Each row below holds a small network's activations on one input, seen along a few directions.
In each table, some parts of the input vary, and every possible input appears once, in random order.
A made-up example of a description, with smaller parts first: one of 6 places along a line, together with either a single point or one of 11 places around a ring or (one of 2 separate values, together with one of 8 places around a ring).
Shared parts are said once, and a part with two or three values counts as separate values.
(in the rows, 128 means zero)

Other details of the inputs shift rows strongly along two fixed directions, in all tables alike. That doesn't count.

Rows:
row 1: [131  78 126 129 139 135 178 142 120 138 152  89]
row 2: [ 92 171 154 156 112 135  86  93 133  35 133 154]
row 3: [115 103 126 177 134 121 159  97 119  96 150  92]
row 4: [136 196 125 133 118 110  66 125 132 115  83 173]
row 5: [ 98 114 122 152 142 130 121  95 136  82 166 161]
row 6: [136 187 130 119 116 113  58 130 125 116  90 170]
row 7: [180 163 138  72 136 138 120 165 162 189 109 155]
row 8: [ 91 126 122 206 123 114 120  91 121  68 132 110]
row 9: [114 146 122 172 122 113 131 103 123 100 130 121]
row 10: [140 199 134 129 110 104  79 133 145 124 115 161]
row 11: [139 181 140 135 109 104  77 136 140 115 108 167]
row 12: [111  60 118 117 157 159 173 122 144 130 179 135]
row 13: [146  99 126  77 128 138 165 161 130 190 136 116]
row 14: [130  82 122 104 140 151 160 139 115 162 136  99]
row 15: [ 90 124 121 200 116 105 120 102 113  63 138 109]
row 16: [110 131 116 169 119 120 122 100 121 101 119 123]
row 17: [ 85 106 124 183 108 103 127 101 100  80 136 113]
row 18: [ 95 103 116 184 118 112 151 112 107  85 142 101]
row 19: [131 198 136 123 100  91  68 126 127 118 104 173]
row 20: [ 88 119 152 146 125 156 125 109 130  57 142 129]
row 21: [168 167 130  69 120 131 123 176 155 196 113 159]
row 22: [131 115 120 113 122 134 138 130 117 149 122 125]
row 23: [131 189 137 127 101  98  60 129 139 116 104 172]
row 24: [ 90  26 115 140 164 163 195 112 127 113 192 109]
row 25: [139 104 123 119 143 147 168 141 144 162 140 101]
row 26: [135 198 136 132 108 106  65 141 146 121 103 172]
row 27: [134  87 127  93 141 138 161 156 122 166 141 100]
row 28: [114  36 125 135 142 135 196 129 100 129 163  67]
row 29: [ 95 133 151 139 127 152 115 114 129  55 135 136]
row 30: [149 183 133 123 127 115  70 128 136 120  89 167]
row 31: [108 152 131 192 101  94  95  98 127  66 128 138]
row 32: [142 101 117 101 146 148 176 135 126 175 135  98]
row 33: [174 139 135  53 139 142 116 167 131 188 104 149]
row 34: [170 151 142  60 122 125 109 167 147 185 114 157]
row 35: [ 96  99 117 184 133 129 137  94 114  89 133  96]
row 36: [136 137 125 128 140 133 131 140 138 137 121 122]
row 37: [124  53 116 105 141 156 194 139 103 170 144  82]
row 38: [144 100 120 102 152 152 170 134 132 172 140  92]
row 39: [109 126 125 146 114 107 118 124 108 106 123 129]
row 40: [132 146 133 145 117 109 122 121 129 113 136 128]
row 41: [114 124 126 163 112 113 107  96 110  86 123 128]
row 42: [110  37 113 137 141 153 199 115 105 139 161  61]
row 43: [119 153 122 161 125 114 115 120 125 103 113 136]
row 44: [145 211 134 133 120 109  72 126 150 122 103 166]
row 45: [102 178 125 191  97  88  91  96 119  68 124 145]
row 46: [114 140 125 154 111 113 122 128 124 114 126 133]
row 47: [155  79 130  71 146 156 167 156 120 189 132 107]
row 48: [150  87 124 103 147 151 169 136 135 169 134 100]
row 49: [170 154 127  63 149 148 116 168 149 193 100 144]
row 50: [117  37 119 145 154 154 202 115 111 137 155  62]
row 51: [116 119 126 176 133 118 133 108 120  87 130 112]
row 52: [136  87 129  93 139 138 174 145 124 172 154  91]
row 53: [172 163 129  71 133 141 131 169 158 200 107 153]
row 54: [152  98 122  68 141 151 174 151 117 197 135 107]
row 55: [ 82  94 117 174 145 130 124  93 125  57 164 152]
row 56: [136 195 128 130 115 113  66 126 136 125  84 176]
row 57: [169 156 132  67 128 138 126 177 161 197 121 146]
row 58: [129  93 131 101 133 136 153 150 125 163 140 107]
row 59: [ 94  84 118 204 132 119 156  70 102  67 151  78]
row 60: [175 152 144  50 129 126 120 167 142 194 121 149]
row 61: [124  87 120 121 138 142 164 120 110 143 147  88]
row 62: [102 121 128 200 123 112 124  92 119  69 131 114]
row 63: [132 189 127 124 109 107  62 127 117 114  86 176]
row 64: [106 109 134 163 114 106 118 109 109  90 134 120]
row 65: [171 155 128  65 141 148 118 161 158 197 105 146]
row 66: [178 153 138  51 134 137 116 158 135 193 111 150]
row 67: [121 184 158 106 114 148  79 128 155  83 116 177]
row 68: [132 136 125 130 131 131 137 138 134 145 119 130]
Each input here is: one of 4 places along a line, together with either one of 2 separate values or (one of 3 separate values, together with one of 5 places around a ring).
Question: The inputs of row 50 and row 59 match in every part but the place on the line of 4. If row 56 is changed in the same way as row 50 into row 59, which row does it become?
Answer: row 32
Question: The inputs of row 3 and row 62 match in every part but the place on the line of 4. If row 66 is changed in the same way as row 3 into row 62, which row does it become?
Answer: row 47
Question: A walk changes only the place on the line of 4. It starts at row 44 and steps to row 25. List the rest of the walk in order.
Answer: row 8, row 36
Question: Which other rows does row 58 become when the choice among 3 separate values takes its other values? List them by row number.
Answer: row 17, row 64
Question: Which other rows does row 34 become when the choice among 3 separate values takes its other values? List them by row number.
Answer: row 13, row 23
Question: Which other rows does row 5 become when the choice among 2 separate values takes its other values? List them by row number.
Answer: row 2

Rows:
row 69: [124 178 127 153 116 116  98 110 125 107 105 129]
row 70: [116 152 133 144 105 116  84 124 109 101  88 138]
row 71: [168 128 120 101 129 128 164 171 145 209 116 100]
row 72: [104  58 135 147 146 165 186 105 109  91 152  71]
row 73: [130 171 133 150 125 129  96  98 138  97 112 143]
row 74: [141 193 146  98 117 130  79 147 129 125  85 155]
row 75: [113  86 116 183 135 127 206 118 120 122 157  46]
row 76: [148 112 141  53 121 137 150 169 113 184 131 114]
row 77: [155 105 148  50 131 150 149 157 126 174 139 127]
row 78: [ 68 105 129 174 108 108 107  93 109  46 162 157]
row 79: [ 71 115 127 184 127 133 112  93 122  38 145 151]
row 80: [101  31 111 147 123 105 173 109  71 126 160  81]
row 81: [167 111 107  83 148 131 150 148 124 211 119 121]
row 82: [110 133 102 227 115  73 121  87 110  86 129 110]
row 83: [138 168 151  86 118 121  65 140 144 120 124 189]
row 84: [135  87 125 109 163 167 171 128 150 151 156 106]
row 85: [ 96  50 132 148 157 168 180 110 123  87 166  85]
row 86: [138 168 140  93  88  96  65 149 111 145  91 166]
row 87: [149 188 125 117 109 112  75 136 133 154  80 156]
row 88: [166 129 131  93 160 153 165 162 178 184 147 124]
row 89: [124 147 121 145 119 103  82 116 103 106  98 152]
row 90: [153 126 121  92 153 151 171 168 175 187 154 145]
row 91: [139 183 134 168 121 113 109 112 153 101 119 136]
row 92: [119 147 120 128 138 140 114 121 152 121 137 170]
Question: The inputs of row 77 and row 80 match in every part but one. If row 73 is changed in the same way as row 77 into row 80, which row does it become?
Answer: row 81
Question: What do these inputs look like to the network?
Answer: one of 4 places along a line, together with one of 6 places along a line
Question: A walk changes only the place on the line of 6. It starts at row 82 and steps to row 71. List the rest of the walk in order.
Answer: row 75, row 91, row 88, row 90
Question: Which other rows does row 87 become when the place on the line of 4 takes its other values? List them by row number.
Answer: row 70, row 71, row 86

Rows:
row 93: [108 157 135 154 113 112  93 129 144  91 126 151]
row 94: [ 79 142 144 138 141 157  79  68 129  22 126 173]
row 95: [110 144 142 145 100 100  94 109  95  83 116 132]
row 96: [165 142 142  69 135 158 149 178 168 191 132 139]
row 97: [179 109 124  74 147 138 140 152 135 199 116 117]
row 98: [118 161 129 120 100 111  86 137 118 109 120 162]
row 99: [110 120 114 178 120 111 118 109 111  96 105 119]
row 100: [181 154 119  61 153 147 134 183 150 215  92 149]
row 101: [126  39 125 142 156 156 225 123 102 134 156  32]
row 102: [112 177 125 164 116  97  77 124 147  92 114 185]
row 103: [163 140 137  33 123 143 119 188 130 208 106 148]
row 104: [ 89 125 119 175 117 100 111 112 123  85 137 151]
row 105: [ 96 145 135 155 107 105  92 123 128  84 132 146]
row 106: [146 177 132 125 127 101  73 128 157 128 124 184]
row 107: [137 127 115 145 152 132 145 113 132 144 140 110]
row 108: [100  18 108 141 139 151 218 119  89 156 151  54]
row 109: [130 100 114 119 128 115 135 119 111 135 154 134]
row 110: [155 117 148  55 136 138 151 171 141 181 142 128]
row 111: [178 153 153  39 139 142 133 186 164 197 126 152]
row 112: [144 147 126 118 134 137 122 148 133 143 103 118]
row 113: [139 112 126 145 139 129 149 113 146 133 159 126]
row 114: [121 172 127 151 112 130 108 120 151 105 118 132]
row 115: [187 133 120  71 159 141 137 158 144 206 114 129]
row 116: [115 147 130 165 107 113  91 115 117  86  96 119]
row 117: [128 172 138 151 128 124 117 115 128 104 118 118]
row 118: [116 168 126 157 127 130 112 124 134 110 115 122]
row 119: [ 97 142 108 198 134 119 131 100 122  90 124 119]
row 120: [102  96 113 146 120 116 137 122  97 120 128 126]
row 121: [139 198 118 135 119 121  92 130 161 131 100 173]
row 122: [139 181 143  99 101 105  80 137 118 115 116 171]
row 123: [185 128 140  37 149 172 186 176 164 220 134 104]
row 124: [123 159 126 162 122 118 114 123 150 109 126 163]
row 125: [116 142 146 173 115 120 131 104 134  75 144 121]
row 126: [138 152 143 139 112 113  99 119 116 101  98 119]
row 127: [ 85  29 112 185 142 116 187  87 105  93 192  75]
row 128: [130  97 122 128 126 122 133 106 105 147 129 108]
row 129: [122  49 114 124 139 128 173 115  95 149 159  90]
row 130: [ 85  40 132 176 119 132 190  84  74  89 154  40]
row 131: [ 98  18 100 133 141 144 223 132  95 143 178  78]
row 132: [110 175 137 147  90 108  63 112 111  98  89 146]
row 133: [122 115 151  86 155 192 104 141 145 104 136 174]
row 134: [156 154 119 118 136 131 124 121 159 154 131 139]
Question: What do these inputs look like to the network?
Answer: either one of 2 separate values or (one of 4 places along a line, together with one of 10 places around a ring)
Question: Which other rows does row 104 become when the place on the ring of 10 takes its other values? List them by row number.
Answer: row 99, row 100, row 102, row 108, row 119, row 120, row 121, row 124, row 131

Rows:
row 135: [118 141 138 138 112 135 116 107 122 108 117 111]
row 136: [133 145 126 157 115 110 127 107 138 121 136 120]
row 137: [111  99 117 138 137 133  96 103 134  93 132 165]
row 138: [155 156 137  75 134 148 125 175 142 177  89 133]
row 139: [151 150 123  67 112 120 124 169 125 193 117 148]
row 140: [186 155 133  83 143 126 126 150 156 195 117 139]
row 141: [121 124 115 154 122 100 107 121  97 116 117 131]
row 142: [125  23 105 173 162 141 230 121 111 141 171  40]
row 143: [ 94  75 108 144 165 180 199  95 124 106 167 117]
row 144: [124 134 129 156 130 132 108 120 114 100 101 114]
row 145: [ 99  75 122 149 123 154 187 121 109 116 143  61]
row 146: [114 133 124 139 104 102 112 105 105 120 132 129]
row 147: [118  65 111 119 137 126 189 149 101 165 143  87]
row 148: [110 194 123 211 105  74  74 104 134  64 103 155]
row 149: [152 158 155  43 158 160 117 161 159 142 151 160]
row 150: [169 153 145  67 139 150 111 148 140 177  96 131]
row 151: [123 125 123 144 118  99 106 101 102 118 124 129]
row 152: [158 131 171  45 124 152 121 177 152 145 133 178]
row 153: [ 76 173 132 192 111 110  54 104 159  50 136 191]
row 154: [124 151 120 166 109 106 130 121 136 114 133 122]
Question: What do these inputs look like to the network?
Answer: either one of 5 separate values or (one of 3 separate values, together with one of 5 places around a ring)
Question: Which other rows does row 144 become when the place on the ring of 5 takes its other values? List them by row number.
Answer: row 135, row 138, row 145, row 150
Question: Which other rows belong to the same alternative as row 153? List them by row number.
Answer: row 137, row 143, row 149, row 152
